A small network was trained on invented records. Each row is its activation on one of them, seen along a few directions.
Each row is followed by the record's values for the fields DUPI, BAME, NUMUS, TUVO, LAVEK, VOSAB, LOV, ZUD.
A field that a record lacks is written absent.
The largest differences between rows may come from other fields.
(in the rows, 500 means zero)
Random noise pushes rows far along 3 fixed directions. That doesn't count. These rows show it; they differ only by the noise:
[528 601 630 375 357 443 555 756 624 668 371 632 709 438 352]
[537 642 636 380 345 458 571 772 623 701 359 627 749 441 364]
[571 492 469 427 451 473 638 621 489 391 551 471 461 440 454]
[323 584 435 463 386 525 427 799 578 681 622 564 538 483 482]
[458 435 394 452 470 482 544 635 489 382 657 472 356 456 480]

[604 659 553 548 484 535 577 479 468 568 343 462 665 525 574] => DUPI=bas, BAME=bime, NUMUS=sepil, TUVO=sir, LAVEK=labi, VOSAB=badu, LOV=gor, ZUD=zun
[417 376 492 477 498 424 386 531 506 505 561 535 441 599 525] => DUPI=kupes, BAME=bime, NUMUS=sepil, TUVO=fuv, LAVEK=lok, VOSAB=badu, LOV=gor, ZUD=zun
[654 580 517 477 440 560 609 520 380 610 574 425 659 599 538] => DUPI=absent, BAME=absent, NUMUS=absent, TUVO=absent, LAVEK=absent, VOSAB=badu, LOV=gor, ZUD=zun
[539 694 561 595 555 534 592 385 579 489 205 442 611 452 661] => DUPI=bas, BAME=bime, NUMUS=sepil, TUVO=sir, LAVEK=lok, VOSAB=badu, LOV=gor, ZUD=zun
[572 429 564 434 456 470 477 509 459 584 548 537 577 583 431] => DUPI=absent, BAME=absent, NUMUS=absent, TUVO=absent, LAVEK=absent, VOSAB=badu, LOV=gor, ZUD=zun
[369 388 483 467 458 486 298 577 498 669 667 583 491 612 458] => DUPI=absent, BAME=absent, NUMUS=absent, TUVO=absent, LAVEK=absent, VOSAB=badu, LOV=gor, ZUD=zun
[376 592 469 510 498 535 491 614 624 512 472 542 459 397 511] => DUPI=bas, BAME=bime, NUMUS=vegus, TUVO=fuv, LAVEK=lok, VOSAB=absent, LOV=absent, ZUD=absent
[523 680 442 620 547 578 632 421 481 398 414 376 472 446 656] => DUPI=bas, BAME=bime, NUMUS=vegus, TUVO=fuv, LAVEK=lok, VOSAB=badu, LOV=gor, ZUD=zun
[530 479 510 416 454 460 562 614 529 462 512 531 493 463 426] => DUPI=kupes, BAME=bime, NUMUS=vegus, TUVO=fuv, LAVEK=lok, VOSAB=absent, LOV=absent, ZUD=absent
[694 346 560 350 490 411 636 514 487 330 489 512 475 456 374] => DUPI=absent, BAME=absent, NUMUS=absent, TUVO=absent, LAVEK=absent, VOSAB=absent, LOV=absent, ZUD=absent
[449 421 623 451 473 358 395 543 601 555 344 625 563 560 457] => DUPI=bas, BAME=bime, NUMUS=sepil, TUVO=fuv, LAVEK=lok, VOSAB=badu, LOV=gor, ZUD=zun
[456 339 611 432 567 336 345 481 658 412 260 653 442 535 492] => DUPI=bas, BAME=bime, NUMUS=sepil, TUVO=sir, LAVEK=labi, VOSAB=badu, LOV=sevo, ZUD=mebar
[631 529 563 465 481 486 607 456 468 470 446 497 561 514 470] => DUPI=bas, BAME=risav, NUMUS=vegus, TUVO=fuv, LAVEK=lok, VOSAB=badu, LOV=gor, ZUD=zun
[691 437 584 395 504 389 688 484 527 269 339 513 477 421 413] => DUPI=bas, BAME=bime, NUMUS=vegus, TUVO=fuv, LAVEK=lok, VOSAB=absent, LOV=absent, ZUD=absent
[467 503 472 540 492 603 425 413 432 636 653 509 511 479 390] => DUPI=absent, BAME=absent, NUMUS=absent, TUVO=absent, LAVEK=absent, VOSAB=tuze, LOV=gor, ZUD=tef
[300 325 474 472 539 375 323 592 667 336 437 652 246 397 396] => DUPI=bas, BAME=bime, NUMUS=vegus, TUVO=fuv, LAVEK=labi, VOSAB=absent, LOV=absent, ZUD=absent
[456 823 383 617 501 647 652 643 525 520 424 367 561 402 707] => DUPI=bas, BAME=bime, NUMUS=sepil, TUVO=sir, LAVEK=labi, VOSAB=absent, LOV=absent, ZUD=absent
[313 218 485 436 496 409 203 534 532 569 690 644 353 603 386] => DUPI=absent, BAME=absent, NUMUS=absent, TUVO=absent, LAVEK=absent, VOSAB=badu, LOV=gor, ZUD=zun
[327 585 457 627 525 594 387 409 513 621 547 514 480 419 452] => DUPI=bas, BAME=bime, NUMUS=sepil, TUVO=sir, LAVEK=lok, VOSAB=zubo, LOV=gor, ZUD=mebar
[815 335 695 285 470 345 701 498 517 326 352 575 575 438 269] => DUPI=absent, BAME=absent, NUMUS=absent, TUVO=absent, LAVEK=absent, VOSAB=absent, LOV=absent, ZUD=absent
[444 464 343 508 552 519 560 598 516 278 591 422 292 418 606] => DUPI=bas, BAME=bime, NUMUS=sepil, TUVO=fuv, LAVEK=labi, VOSAB=absent, LOV=absent, ZUD=absent
[146 874 384 628 408 627 377 872 661 858 483 494 671 521 792] => DUPI=bas, BAME=bime, NUMUS=sepil, TUVO=fuv, LAVEK=lok, VOSAB=absent, LOV=absent, ZUD=absent
[563 424 567 393 470 437 459 585 521 562 497 549 575 621 528] => DUPI=absent, BAME=absent, NUMUS=absent, TUVO=absent, LAVEK=absent, VOSAB=badu, LOV=sevo, ZUD=mebar
[402 467 479 518 479 465 349 564 505 597 495 541 521 637 602] => DUPI=kupes, BAME=bime, NUMUS=sepil, TUVO=fuv, LAVEK=labi, VOSAB=badu, LOV=gor, ZUD=zun
[492 485 506 579 554 512 464 335 475 451 428 512 459 470 471] => DUPI=bas, BAME=bime, NUMUS=sepil, TUVO=fuv, LAVEK=labi, VOSAB=zubo, LOV=gor, ZUD=mebar
[455 675 412 475 383 623 536 777 463 744 701 450 654 554 585] => DUPI=absent, BAME=absent, NUMUS=absent, TUVO=absent, LAVEK=absent, VOSAB=absent, LOV=absent, ZUD=absent
[447 672 600 540 490 502 481 539 622 657 275 551 681 518 601] => DUPI=bas, BAME=bime, NUMUS=sepil, TUVO=fuv, LAVEK=lok, VOSAB=badu, LOV=gor, ZUD=zun
[449 173 578 311 487 324 358 601 615 416 557 695 363 463 246] => DUPI=absent, BAME=absent, NUMUS=absent, TUVO=absent, LAVEK=absent, VOSAB=absent, LOV=absent, ZUD=absent
[720 378 586 364 504 361 699 514 499 257 393 481 489 478 455] => DUPI=kupes, BAME=bime, NUMUS=sepil, TUVO=fuv, LAVEK=lok, VOSAB=absent, LOV=absent, ZUD=absent
[677 714 482 496 474 584 728 563 429 513 468 354 637 580 697] => DUPI=kupes, BAME=bime, NUMUS=vegus, TUVO=fuv, LAVEK=lok, VOSAB=tuze, LOV=sevo, ZUD=zun
[481 827 400 668 441 697 608 515 353 716 603 338 678 525 640] => DUPI=bas, BAME=bime, NUMUS=sepil, TUVO=fuv, LAVEK=lok, VOSAB=zubo, LOV=gor, ZUD=mebar
[634 556 562 504 447 570 574 408 382 628 560 490 646 484 341] => DUPI=absent, BAME=absent, NUMUS=absent, TUVO=absent, LAVEK=absent, VOSAB=zubo, LOV=gor, ZUD=mebar
[601 455 659 402 429 434 462 518 519 661 404 609 691 575 381] => DUPI=absent, BAME=absent, NUMUS=absent, TUVO=absent, LAVEK=absent, VOSAB=badu, LOV=gor, ZUD=zun
[551 374 410 422 498 494 564 572 429 370 710 444 376 504 485] => DUPI=absent, BAME=absent, NUMUS=absent, TUVO=absent, LAVEK=absent, VOSAB=absent, LOV=absent, ZUD=absent
[594 514 357 546 502 602 585 445 292 474 737 314 472 626 660] => DUPI=absent, BAME=absent, NUMUS=absent, TUVO=absent, LAVEK=absent, VOSAB=badu, LOV=gor, ZUD=zun
[556 481 524 463 452 508 485 527 433 613 583 502 591 603 490] => DUPI=absent, BAME=absent, NUMUS=absent, TUVO=absent, LAVEK=absent, VOSAB=badu, LOV=gor, ZUD=zun
[433 396 319 494 543 496 532 571 447 301 707 382 280 524 639] => DUPI=kupes, BAME=bime, NUMUS=sepil, TUVO=fuv, LAVEK=lok, VOSAB=absent, LOV=absent, ZUD=absent
[450 411 638 546 567 425 414 268 618 428 277 629 443 334 288] => DUPI=bas, BAME=bime, NUMUS=sepil, TUVO=fuv, LAVEK=lok, VOSAB=zubo, LOV=gor, ZUD=mebar
[396 426 631 457 539 313 361 557 731 461 171 635 503 536 585] => DUPI=bas, BAME=bime, NUMUS=sepil, TUVO=fuv, LAVEK=lok, VOSAB=badu, LOV=sevo, ZUD=mebar
[153 572 356 654 500 611 240 522 510 728 687 520 435 504 535] => DUPI=bas, BAME=bime, NUMUS=sepil, TUVO=sir, LAVEK=lok, VOSAB=zubo, LOV=gor, ZUD=mebar
[630 644 505 553 443 633 604 410 343 662 584 420 675 506 440] => DUPI=absent, BAME=absent, NUMUS=absent, TUVO=absent, LAVEK=absent, VOSAB=zubo, LOV=gor, ZUD=mebar
[495 507 637 355 388 417 493 717 635 640 411 670 638 451 301] => DUPI=kupes, BAME=bime, NUMUS=vegus, TUVO=fuv, LAVEK=lok, VOSAB=absent, LOV=absent, ZUD=absent
[211 503 436 543 520 431 249 668 665 581 430 545 445 628 779] => DUPI=bas, BAME=bime, NUMUS=sepil, TUVO=fuv, LAVEK=lok, VOSAB=badu, LOV=sevo, ZUD=mebar
[668 573 434 465 495 545 791 553 432 305 557 346 469 353 491] => DUPI=kupes, BAME=bime, NUMUS=sepil, TUVO=sir, LAVEK=lok, VOSAB=absent, LOV=absent, ZUD=absent
[523 197 550 330 504 352 446 552 558 345 572 620 349 459 290] => DUPI=absent, BAME=absent, NUMUS=absent, TUVO=absent, LAVEK=absent, VOSAB=absent, LOV=absent, ZUD=absent

Which values does each new row have?
[617 588 512 513 544 497 694 470 541 266 308 473 430 304 438] => DUPI=bas, BAME=bime, NUMUS=vegus, TUVO=sir, LAVEK=labi, VOSAB=absent, LOV=absent, ZUD=absent
[334 558 561 527 566 417 383 565 748 487 207 575 492 481 675] => DUPI=bas, BAME=bime, NUMUS=sepil, TUVO=fuv, LAVEK=lok, VOSAB=badu, LOV=sevo, ZUD=mebar
[480 540 665 372 398 440 368 710 637 812 381 671 767 625 485] => DUPI=absent, BAME=absent, NUMUS=absent, TUVO=absent, LAVEK=absent, VOSAB=badu, LOV=sevo, ZUD=mebar
[549 618 466 460 432 516 638 696 482 541 532 423 612 546 628] => DUPI=kupes, BAME=bime, NUMUS=sepil, TUVO=fuv, LAVEK=lok, VOSAB=absent, LOV=absent, ZUD=absent
[394 406 488 514 525 405 396 511 542 447 465 520 420 580 588] => DUPI=bas, BAME=bime, NUMUS=sepil, TUVO=fuv, LAVEK=lok, VOSAB=badu, LOV=gor, ZUD=zun
[776 357 731 393 480 405 602 290 448 454 366 602 611 424 142] => DUPI=absent, BAME=absent, NUMUS=absent, TUVO=absent, LAVEK=absent, VOSAB=zubo, LOV=gor, ZUD=mebar
[634 674 477 521 424 615 614 538 356 681 582 380 714 625 626] => DUPI=absent, BAME=absent, NUMUS=absent, TUVO=absent, LAVEK=absent, VOSAB=badu, LOV=gor, ZUD=zun
[474 439 435 426 457 512 495 651 486 518 682 499 460 506 472] => DUPI=absent, BAME=absent, NUMUS=absent, TUVO=absent, LAVEK=absent, VOSAB=absent, LOV=absent, ZUD=absent
[735 683 498 515 436 613 705 483 325 609 537 341 728 607 626] => DUPI=absent, BAME=absent, NUMUS=absent, TUVO=absent, LAVEK=absent, VOSAB=badu, LOV=gor, ZUD=zun
[469 134 605 368 520 313 284 428 556 438 513 685 377 564 295] => DUPI=absent, BAME=absent, NUMUS=absent, TUVO=absent, LAVEK=absent, VOSAB=badu, LOV=gor, ZUD=zun
[655 329 657 422 491 426 509 321 453 476 468 605 530 440 174] => DUPI=absent, BAME=absent, NUMUS=absent, TUVO=absent, LAVEK=absent, VOSAB=zubo, LOV=gor, ZUD=mebar
[463 408 487 432 495 468 402 589 514 552 592 527 484 627 569] => DUPI=absent, BAME=absent, NUMUS=absent, TUVO=absent, LAVEK=absent, VOSAB=badu, LOV=sevo, ZUD=mebar
[384 483 506 573 521 522 389 380 510 558 521 545 462 425 381] => DUPI=bas, BAME=bime, NUMUS=sepil, TUVO=sir, LAVEK=lok, VOSAB=zubo, LOV=gor, ZUD=mebar
[608 502 599 380 454 455 628 577 567 460 418 581 546 358 275] => DUPI=kupes, BAME=bime, NUMUS=vegus, TUVO=sir, LAVEK=lok, VOSAB=absent, LOV=absent, ZUD=absent
[488 525 469 547 467 594 455 424 393 647 656 486 552 511 411] => DUPI=absent, BAME=absent, NUMUS=absent, TUVO=absent, LAVEK=absent, VOSAB=zubo, LOV=gor, ZUD=mebar
[609 677 612 580 506 569 590 347 497 569 280 516 667 376 392] => DUPI=bas, BAME=bime, NUMUS=sepil, TUVO=sir, LAVEK=labi, VOSAB=zubo, LOV=gor, ZUD=mebar
[663 352 666 373 468 389 511 453 496 508 424 600 592 547 325] => DUPI=absent, BAME=absent, NUMUS=absent, TUVO=absent, LAVEK=absent, VOSAB=badu, LOV=gor, ZUD=zun
[440 333 688 419 595 312 328 451 761 398 136 724 447 461 429] => DUPI=bas, BAME=bime, NUMUS=sepil, TUVO=sir, LAVEK=labi, VOSAB=badu, LOV=sevo, ZUD=mebar
[597 460 563 450 568 420 637 447 601 269 291 499 448 394 515] => DUPI=bas, BAME=bime, NUMUS=sepil, TUVO=fuv, LAVEK=lok, VOSAB=absent, LOV=absent, ZUD=absent
[755 486 644 455 466 502 645 330 387 517 456 509 646 452 262] => DUPI=absent, BAME=absent, NUMUS=absent, TUVO=absent, LAVEK=absent, VOSAB=zubo, LOV=gor, ZUD=mebar
[553 502 582 481 561 400 573 506 646 301 190 547 472 397 538] => DUPI=bas, BAME=bime, NUMUS=sepil, TUVO=fuv, LAVEK=labi, VOSAB=absent, LOV=absent, ZUD=absent
[504 230 434 411 559 368 517 501 497 192 595 482 242 490 482] => DUPI=kupes, BAME=bime, NUMUS=sepil, TUVO=fuv, LAVEK=lok, VOSAB=absent, LOV=absent, ZUD=absent
